x = [919, 23, 721, 286, 548, 390, 153]
x[0]	919
x[1]	23

W = [ 56  22 -22   6  10  30]
W[0]: 56
W[4]: 10
W[2]: -22
W[3]: 6

a = [ 54  26  43 -66 -17]
a[0]	54
a[1]	26
a[4]	-17
a[2]	43

data =
[[ 44  13 -23 -13  -6 -15   3  38  21 -38 -36]
 [-21   4  14   6  29 -20  16  66 -21 -30  -5]
 [-31 -16  18   1  28 -17   3  61 -25 -25 -20]
 [-40 -43   7   5 -43  19 -23  -5  10 -36 -24]
 [ 23 -19  -7  11  44  32 -47 -10 -36   7   3]
 [ 27  -4 -11  18  56   6 -53 -21 -14   1   9]
 [ 15  17 -31  14 -15 -17  27 -49 -46 -23 -31]
 [-10  -6 -14  41  19 -37  -2 -65  11  -6   5]
 [-19  31  11 -36   9 -27  -3  -6  29  60 -13]
 [ 13   0 -14  34  47 -29 -26 -49  16   2  14]
 [  9  -4  36   8  32 -27  12  29  -6 -31  60]
 [ -6  -3  49 -14  30 -29  10  30 -32 -14  48]
 [-22  38  31   1 -16  16  17  23   2 -11  63]
 [ 56   1 -30  -6 -18  10  51  16  12  20 -16]
 [-15  -9  21   2  36 -20   5  65 -22 -30  -1]]
Rows and columns are counted from 0.
row 0 col 0 = 44
row 8 col 7 = -6
row 11 col 5 = -29
row 4 col 6 = -47
row 6 col 7 = -49
row 0 col 5 = -15
row 10 col 6 = 12
row 6 col 10 = -31
row 5 col 1 = -4
row 10 col 9 = -31
row 6 col 2 = -31
row 3 col 2 = 7
row 11 col 6 = 10
row 8 col 1 = 31
row 4 col 2 = -7
row 6 col 6 = 27
row 7 col 4 = 19
row 5 col 0 = 27
row 3 col 3 = 5
row 3 col 0 = -40
row 7 col 7 = -65
row 10 col 4 = 32
row 10 col 8 = -6
row 6 col 8 = -46
row 0 col 2 = -23
row 2 col 7 = 61
row 1 col 3 = 6
row 4 col 3 = 11
row 0 col 9 = -38
row 14 col 6 = 5
row 1 col 10 = -5
row 0 col 8 = 21
row 14 col 2 = 21
row 1 col 8 = -21
row 7 col 0 = -10
row 0 col 6 = 3
row 8 col 8 = 29
row 1 col 4 = 29

M =
-0.046   0.132  -0.030   0.112   0.075   0.043   0.056  -0.028  -0.046  -0.103   0.053   0.109  -0.229  -0.046
-0.046  -0.103  -0.171   0.026  -0.157  -0.310   0.079   0.004  -0.207   0.048  -0.197  -0.034  -0.046  -0.105
-0.046  -0.219  -0.046  -0.046   0.068  -0.033   0.130   0.077   0.054  -0.281  -0.032  -0.071  -0.045  -0.044
-0.046   0.145  -0.151  -0.234  -0.189  -0.120   0.009  -0.046  -0.046  -0.046  -0.070  -0.299  -0.103  -0.046
 0.091  -0.220  -0.046  -0.095   0.163  -0.115  -0.130  -0.046  -0.046  -0.046  -0.052  -0.046  -0.251   0.127
-0.197  -0.026  -0.206  -0.033  -0.163   0.129  -0.190  -0.155  -0.046  -0.046  -0.138  -0.062  -0.064   0.085
 0.054  -0.046  -0.148   0.159  -0.197  -0.254  -0.046  -0.073  -0.013  -0.046  -0.046  -0.011  -0.093   0.087
-0.020  -0.046   0.099  -0.208  -0.191  -0.046  -0.007  -0.133   0.008  -0.055  -0.028  -0.319  -0.012  -0.033
 0.006  -0.081  -0.046  -0.194  -0.046  -0.030  -0.055   0.061  -0.046  -0.319  -0.046  -0.034   0.039  -0.046
-0.046  -0.111   0.166   0.230  -0.016  -0.053  -0.046  -0.016  -0.019   0.039  -0.046  -0.046  -0.218  -0.139
-0.046  -0.070   0.215  -0.105  -0.046  -0.046  -0.034  -0.237  -0.075  -0.016  -0.053  -0.148   0.149  -0.223
-0.085   0.101  -0.147   0.154  -0.265  -0.135  -0.119  -0.043  -0.103   0.068  -0.046   0.035  -0.134   0.014
-0.130  -0.046  -0.046   0.016  -0.173  -0.200  -0.029  -0.046  -0.046  -0.004   0.061   0.015  -0.124   0.129
-0.034  -0.078  -0.046   0.018   0.069  -0.107  -0.176   0.159  -0.198  -0.155  -0.036  -0.046   0.121  -0.133
Rows and columns are counted from 0.
(0, 0) -> -0.046
(0, 2) -> -0.030
(12, 1) -> -0.046
(3, 7) -> -0.046
(10, 9) -> -0.016
(2, 2) -> -0.046
(11, 10) -> -0.046
(8, 3) -> -0.194
(7, 3) -> -0.208
(2, 7) -> 0.077
(8, 8) -> -0.046
(7, 6) -> -0.007
(10, 7) -> -0.237
(3, 5) -> -0.120
(8, 4) -> -0.046
(9, 4) -> -0.016
(11, 11) -> 0.035
(11, 7) -> -0.043
(12, 12) -> -0.124
(11, 12) -> -0.134
(0, 7) -> -0.028
(1, 3) -> 0.026
(0, 3) -> 0.112
(0, 8) -> -0.046
(13, 5) -> -0.107
(1, 4) -> -0.157
(6, 8) -> -0.013
(7, 10) -> -0.028
(1, 13) -> -0.105
(13, 2) -> -0.046
(5, 8) -> -0.046
(9, 7) -> -0.016
(8, 7) -> 0.061
(3, 11) -> -0.299
(0, 9) -> -0.103

m = [4885 3354 4478 8316 7593 3647 3419 2984 3080 3964 4296]
m[0]: 4885
m[3]: 8316
m[5]: 3647
m[10]: 4296
m[9]: 3964
